[171 119 138 128 103 153 171  91 125  88 144 134 118 110 114 138  69 132
  98 147 157 100 137 147 130 133 136 167 194 182 127 104 171 194 128 127
  96  86 130  92 164  91  98 114  96 101 127  88 142 158 146 129 112 151
 145 112 114 133] = Sop
[119  88 121 200 153 160 150 123 117 158 113 110 146 118 142 156 188 116
 120 109 143 134 102 124  97 142 115 166 136 144 108 177  99 176 104  80
 151  90  93  89 141  94 166 150 100 102 121 100 134  84 125 134 113 179
  88 111 103 143] = nidu
[181 177 115  88 104 130 122 128 146  93 117 117 129 127 123 103  68 143
 132 155 126 129 156 118 154 132 202 100 141 106 138  81 154  86 127 189
 108 158 173 161 107 158  99  81 111 173 147 158  91 161 121 101 128 147
  89 129 104  74] = mani
[135 164 175 150 106 149 138  83 114 162 136  98 105 110 153 120 155 117
 103 172 166 133 117 116 122 191 141 165 105  92 167  82 120 155 126 175
 137 132  95 128  96 149 167 114  53 148 105 105  89 131 147  99 146  98
 173 191 122 180] = Bopu
[ 91  88 140 109 167 100  97 152 159 176 101 158 164 192 131 129 137 159
 119  96 102 148 111 157 111  87 118 100 118 107 119 171  99  78  95  81
 114 133 145 171 129 204 110 138 153 136 160 141 136 101 142 141 134 142
  90 115 121  80] = Tari
[164  87 147 115 136 101 158 197 210 160 100 148 147 182 115 154 126 136
  94 116 104  99 116 171 129  78 144 109 139 179 118 118 131  79 136 107
 119  93 108 117 155 148 103 146 125 104 189 113 144  96 121 167 116  67
 119 135 186  74] = nuga
[181 177 163  88 104 130 122 128 146  93 117 117 126 127 123 103  68 143
 132 155 126 129 156 118 154 132 202 100 141 106 138  81 154  86 127 189
 108 158 173 161 107 158  99  81 103 173 147 158  91 161 121 100 114  66
 174 161 128 116] = sanor
q: [119  88 121 200 153 160 150 123 117 158 113 110 146 118 142 156 188 116
 120 109 143 134 102 124  97 142 115 166 136 144 108 177  99 176 104  80
 151  90  93  89 141  94 166 150 100 102 121 100 134  84 125 134 113 179
  88 111 103 143]
nidu
q: [181 177 163  88 104 130 122 128 146  93 117 117 126 127 123 103  68 143
 132 155 126 129 156 118 154 132 202 100 141 106 138  81 154  86 127 189
 108 158 173 161 107 158  99  81 103 173 147 158  91 161 121 100 114  66
 174 161 128 116]
sanor
q: [135 164 175 150 106 149 138  83 114 162 136  98 105 110 153 120 155 117
 103 172 166 133 117 116 122 191 141 165 105  92 167  82 120 155 126 175
 137 132  95 128  96 149 167 114  53 148 105 105  89 131 147  99 146  98
 173 191 122 180]
Bopu
q: [181 177 115  88 104 130 122 128 146  93 117 117 129 127 123 103  68 143
 132 155 126 129 156 118 154 132 202 100 141 106 138  81 154  86 127 189
 108 158 173 161 107 158  99  81 111 173 147 158  91 161 121 101 128 147
  89 129 104  74]
mani
q: [ 91  88 140 109 167 100  97 152 159 176 101 158 164 192 131 129 137 159
 119  96 102 148 111 157 111  87 118 100 118 107 119 171  99  78  95  81
 114 133 145 171 129 204 110 138 153 136 160 141 136 101 142 141 134 142
  90 115 121  80]
Tari

[137 159 132 104 129 107 107 118 146 118  87 123 115 143 119 120 130 163
 131 114 128 142 166 114 162 174 168 152 137 115 131 107 103 124 114 131
 117 145 153 138 136 135 112 188 112 108 124] -> kasum
[131 147 126 114 128 118 118 121 134 123 108 121 122 133 122 124 128 150
 105 119 117 138 145 107 144 145 143 139 128 124 132 112 119 124 122 132
 121 134 144 132 131 129 114 155 123 116 126] -> Varuf
[109 118 118 136 126 143 135 130 112 135 151 132 136 115 138 140 147 119
 123 138 130 127 103 137 109  91 107 113 116 142 133 135 149 131 138 127
 131 116 124 123 120 121 123  90 142 137 121] -> Sadul
[116 174  69  94 134 130 130 105  90 136 129  76 140  92 107 134 145 188
 109 106 143 167 101 119 126  45  99 114  79 178 171  98 180 107 143 154
 106  88 196 128 106 100  30  85 171 112 113] -> Kago
[127 149  79 112 125 124 124 119 121 127 118 111 128 121 120 128 133 154
 123 118 180 143 129 122 135 115 128 130 115 138 141 114 139 121 129 137
 119 120 154 131 124 122  95 129 136 118 123] -> kar
[127 143 117 116 126 125 125 122 123 127 122 117 128 123 123 128 131 146
 125 120 131 139 130 124 133 119 127 129 119 136 137 118 135 123 129 134
 110 122 146 130 125 123 106 129 134  95 124] -> marim
[124 126 126 130 127 129 130 129 125 129 132 136 133 126 124 136 123 128
 127 122 128 127 123 121 125 121 124 125 125 131 129 130 132 130 130 133
 129 134 127 127 127  95 127 120 130 130 126] -> kipir
[124 126 126 130 127 129 130 129 125 129 132 136 133 126 124 136 123 128
 127 122 128 127 123 121 125 121 124 125 125 131 129 153 144 134 139 122
 142 120  94 118 124 127 158  76 137 150 117] -> vos
q: [131 147 126 114 128 118 118 121 134 123 108 121 122 133 122 124 128 150
 105 119 117 138 145 107 144 145 143 139 128 124 132 112 119 124 122 132
 121 134 144 132 131 129 114 155 123 116 126]
Varuf
q: [127 149  79 112 125 124 124 119 121 127 118 111 128 121 120 128 133 154
 123 118 180 143 129 122 135 115 128 130 115 138 141 114 139 121 129 137
 119 120 154 131 124 122  95 129 136 118 123]
kar
q: [127 143 117 116 126 125 125 122 123 127 122 117 128 123 123 128 131 146
 125 120 131 139 130 124 133 119 127 129 119 136 137 118 135 123 129 134
 110 122 146 130 125 123 106 129 134  95 124]
marim
q: [137 159 132 104 129 107 107 118 146 118  87 123 115 143 119 120 130 163
 131 114 128 142 166 114 162 174 168 152 137 115 131 107 103 124 114 131
 117 145 153 138 136 135 112 188 112 108 124]
kasum

[ 45 132 107 108] : noda
[115 109 139  46] : rusop
[ 45 116 107 149] : Fuvem
after: [109]
[139]
after: [116]
[107]
after: [115]
[109]
q: [ 45 116 107 149]
Fuvem
after: [139]
[46]
q: [ 45 132 107 108]
noda
after: [132]
[107]

